Each row below holds a small network's activations on one input, seen along a few directions.
In each table, some parts of the input vary, and every possible input appears once, in random order.
Descriptions start from the smaller parts, as in this example, which fits no table here: one of 3 separate values, together with either a single point or one of 11 places along a line or (one of 6 places along a line, together with one of 8 places around a ring).
Shared parts are said once, and a part with two or three values counts as separate values.

Other details of the inputs shift rows strongly along two fixed directions, in all tables alike. That doesn't count.

Rows:
R1: [ 7.47  0.38 -2.23 -1.44  6.16 -0.21  0.43 -2.90  3.58  4.98 -1.44]
R2: [-5.30  1.17  1.48  2.32 -1.32  0.52  0.08  1.55 -2.19 -6.09  3.16]
R3: [ 5.57  3.89 -5.29  2.58  6.82 -3.80 -3.04 -0.91 -3.37 -3.02  3.83]
R4: [ 4.55  6.95 -2.14  2.81  7.79 -3.77  1.34 -0.62 -2.39 -4.13  2.92]
R5: [-1.07 -4.46  0.96 -1.67 -5.45  1.85  0.56  2.13  1.27  3.36 -4.22]
R6: [-3.53 -0.34  1.69  0.67 -2.88 -0.54 -1.32  0.18 -5.34 -5.88  1.55]
R7: [-3.39 -1.87  1.28 -0.25 -3.40  0.94  2.33  2.43  4.01  5.42 -1.84]
R8: [-4.86  2.45  1.65  0.34 -1.86 -2.46 -0.69 -1.40 -6.42 -2.23  1.43]
R9: [-5.03 -0.28 -2.57  1.79 -1.97  0.38 -3.68  0.56 -3.80 -3.71  3.29]
R10: [ 9.78  0.41  0.69 -2.41  3.64 -0.49  1.69 -1.72  2.79  1.76 -3.58]
R11: [ 8.00  1.89  0.41 -0.90  5.19  0.55  3.20 -0.33  5.92  1.54 -1.92]
R12: [-5.36  1.54  0.57  0.04 -0.98  0.33 -2.97 -2.72 -3.21 -3.69  4.17]
R13: [-1.67 -3.33  1.62 -1.89 -4.80 -0.08  0.73  1.20  0.87  5.65 -3.54]
R14: [-2.36 -5.42  1.18 -2.08 -2.95  3.88 -0.69 -0.83  3.87  2.91 -1.22]
R15: [-2.80 -2.97  0.71  0.07 -4.00  2.90  2.04  3.38  4.42  3.14 -2.58]
Description of these inputs: one of 3 separate values, together with one of 5 places around a ring.
Changing only the choice among 3 separate values turns R6 into R14. The same change can be made to R13. Which row results?
> R3
Change only the choice among 3 separate values in R15. List by row number the other rows that result.
> R5, R9
Change only the place on the ring of 5 in R11. List by row number the other rows that result.
> R2, R4, R7, R15

Rows:
R16: [-0.01 -1.19  1.94 -1.25  1.26  1.97  3.75 -0.58  5.47  5.04 -2.16]
R17: [-4.96 -2.10  3.33 -0.01 -5.06  0.24  1.81  2.21 -1.10 -0.03 -1.43]
R18: [ 2.18 -3.19  2.39 -1.21 -1.09  1.58  3.99  1.69  3.46  2.74 -4.68]
R19: [ 0.39 -0.10  1.46 -1.26  0.24  1.06  2.91  0.07  4.96  6.27 -2.44]
R20: [ 2.62 -2.96 -0.58 -3.70 -1.92  0.61 -1.57 -2.27  2.04  6.65 -3.16]
R21: [ 6.61 -2.32 -2.79  0.43  4.46  1.64  1.29  1.09  4.96  1.66 -1.88]
R22: [-5.83 -2.47 -0.32  0.76 -4.42  1.91 -1.00  2.12  0.46  1.24  0.28]
R23: [ 4.39  2.61 -0.20  0.50  0.57 -2.15  1.19  1.82 -1.21 -2.37 -1.34]
R24: [ 4.51  3.75  0.23  1.70  2.96 -1.73  0.41  0.76 -2.78 -7.73  1.23]
R25: [ 0.79  0.55  1.35 -2.00 -0.65  0.95  2.50 -0.08  5.46  5.86 -2.28]
R26: [ 7.64  3.89 -1.61  2.14  4.77 -3.41  1.30  1.71 -2.61 -3.94 -0.67]
R27: [ 7.12  1.45 -3.57  0.34  6.27 -3.39 -2.82 -2.98 -3.65 -1.35  1.50]
R28: [-5.42 -1.83 -0.42  0.03 -5.30  1.80 -1.40  1.98  0.94  0.84  0.44]
R29: [-5.45  1.72 -1.30  0.99 -1.52 -2.58 -4.74 -2.32 -8.69 -3.39  3.87]
R30: [-5.94 -3.38  0.08  0.74 -3.95  1.87 -0.78  1.89  0.83  0.74  0.84]
R31: [ 6.85  1.30 -3.49  0.30  6.84 -2.46 -2.22 -3.35 -3.56 -2.07  1.24]
R32: [-7.57  3.74  1.29  2.36 -0.27 -1.90 -0.20 -0.34 -4.23 -3.85  4.85]
R33: [-7.07  4.32  2.15  1.52 -0.79 -0.11 -0.69 -1.14 -2.98 -5.77  5.04]
R34: [ 3.84 -1.37 -1.43 -0.02  1.62  2.42 -0.48  0.78  4.23 -0.84 -0.23]
R35: [-4.68 -2.42  1.49 -2.36 -4.02  1.68 -3.25 -3.06 -2.02  0.31  0.96]
Changing only one part turns R19 into R22. The same change can be made to R16. Which row results?
> R21
Describe the family of inputs behind these rows.
> one of 4 separate values, together with either a single point or one of 4 places along a line
Start at R31 and move only the place on the line of 4, one step at a time. The first step leads to R27. Which rows follow, in order?
> R29, R20
Change only the choice among 4 separate values in R34. List by row number the other rows that result.
> R24, R33, R35

Rows:
R36: [ 4.10 -6.88  0.50 -3.54 -1.54  3.38  0.57 -0.39  6.62  8.01 -5.31]
R37: [-4.56  4.46 -1.02  3.63 -1.19 -3.19 -0.89  2.65 -6.03 -4.86  3.12]
R38: [-5.75  3.29 -0.37  4.27  0.80 -0.80  0.60  2.35 -3.29 -7.74  4.68]
R39: [-8.71 -2.98  5.48 -0.50 -6.58  3.48  3.73  2.26  1.79  0.24 -1.62]
R40: [-7.81 -4.66  2.76 -1.65 -7.38  3.24 -1.24  0.10  0.98  2.09 -0.68]
R41: [-7.59 -6.12  1.93 -1.97 -6.93  2.79 -2.09 -0.18 -0.63  3.23 -0.89]
R42: [ 7.30  3.23 -0.89 -0.24  5.31 -2.08  0.92 -1.41  1.05 -0.46 -0.17]
R43: [-4.17  2.98 -0.05  1.99 -1.09 -0.62 -2.90  0.17 -4.84 -7.70  4.90]
R44: [ 7.10  1.48 -3.73  0.61  5.56 -0.95 -0.66 -0.73  1.69 -0.46  0.46]
R45: [-3.55  3.30  0.10  2.61 -2.53 -2.68 -0.81  2.39 -7.35 -7.14  2.08]
R46: [ 7.83  2.24 -1.10 -0.35  4.72 -0.88  0.39 -1.25  0.61 -1.94 -0.82]
R47: [-7.91 -2.43  4.52 -2.49 -7.57  3.34  0.58  0.03  1.08  1.61 -1.14]
R48: [-3.56  2.23 -0.94  3.36 -2.54 -2.26 -2.04  3.10 -6.42 -7.34  2.89]
R49: [-9.20 -1.23  3.43 -1.46 -6.37  2.84  0.46  0.36  2.21  3.78  0.06]
R50: [ 6.89  2.86 -2.53  0.68  6.08 -1.58  0.08 -1.23  1.34  0.72  0.20]
R51: [-8.93 -3.39  2.17 -1.41 -6.04  2.01 -0.66 -0.68  0.09  5.20 -0.40]
R52: [ 1.78 -3.01  2.69 -1.19  0.33  3.39  5.90  2.35  9.70  7.58 -5.08]
R53: [-8.64 -4.07  4.41  0.31 -6.62  3.89  2.53  2.90  2.73  0.06 -0.79]
R54: [ 7.14  1.34 -3.35  0.42  6.37 -1.98 -0.69 -1.60 -0.27  1.89  0.08]
R55: [ 7.00  2.33 -2.83  0.64  6.18 -1.75 -0.18 -1.42  0.83  1.11  0.11]
R56: [ 7.37  1.89 -3.89  1.90  3.81 -2.09  0.74  2.86  1.00 -0.90 -1.10]
R57: [-4.03  2.38 -0.44  2.08 -0.92 -0.91 -3.20 -0.23 -5.26 -7.34  4.59]
R58: [ 8.15  0.18 -2.28 -0.61  5.27 -1.56 -0.75 -1.86 -1.41 -0.37 -1.29]
R59: [ 3.10 -5.99 -0.71 -3.25 -0.94  3.12  0.99 -0.39  7.18  9.23 -4.64]
R60: [-4.12  2.86 -0.14  1.39  0.12 -3.09 -2.28 -1.79 -7.13 -4.45  3.91]
R61: [ 7.53  2.15 -1.54 -0.24  5.55 -2.48  0.37 -1.92  0.08  0.31 -0.48]
R62: [-3.78  1.30 -1.08  2.01 -0.60 -1.32 -3.77 -0.67 -6.21 -6.54  4.24]
R63: [-4.83  3.26 -1.70  2.32 -0.14 -1.20 -2.78 -0.22 -4.54 -6.03  5.10]
R64: [ 3.34 -3.79  2.33 -3.91 -1.26  2.07  2.86 -1.11  7.19  8.89 -5.36]
R65: [ 4.01 -4.81  2.10 -4.06 -1.76  3.27  2.34 -0.93  6.85  7.48 -6.10]
R66: [-3.69  1.89 -0.34  1.25 -0.43 -1.92 -2.88 -1.58 -7.59 -5.96  3.20]
R67: [ 7.67  1.16 -2.08 -0.45  5.76 -2.72 -0.16 -2.09 -0.99  1.10 -0.54]
R68: [-8.88 -2.63  2.22 -1.51 -6.89  3.48 -0.24  0.80  2.61  2.64  0.30]
R69: [-5.44  4.48  2.14  3.30  0.70 -2.15  1.93  1.52 -4.47 -7.35  3.98]
R70: [ 6.75  3.42 -2.20  0.66  5.97 -1.36  0.35 -0.93  1.82  0.33  0.37]
R71: [ 7.20  0.95 -4.02  0.55  5.68 -1.12 -0.93 -0.91  1.18 -0.07  0.35]
R72: [ 7.32 -0.03 -4.52  0.30  5.90 -1.36 -1.46 -1.04  0.07  0.72  0.30]
R73: [ 8.04  1.16 -1.75 -0.37  5.01 -1.31 -0.19 -1.73 -0.35 -1.16 -1.18]
R74: [-7.80 -2.16  3.76 -1.00 -8.39  0.46  1.97  2.81 -0.16  3.34 -2.35]
R75: [ 3.31 -2.65  3.02 -4.11 -1.40  2.59  3.48 -0.36  8.22  8.24 -4.96]
Changing only one part turns R72 into R41. The same change can be made to R71. Which row results?
> R62
Changing only one part turns R74 into R48. The same change can be made to R64. Which row results?
> R40
Describe the family of inputs behind these rows.
> one of 5 places around a ring, together with either one of 2 separate values or one of 6 places along a line
Change only the place on the line of 6 in R64. List by row number the other rows that result.
> R42, R60, R61, R67, R75
Which other rows agree with R58 in the place on the ring of 5? List them by row number.
> R39, R45, R46, R47, R65, R66, R73
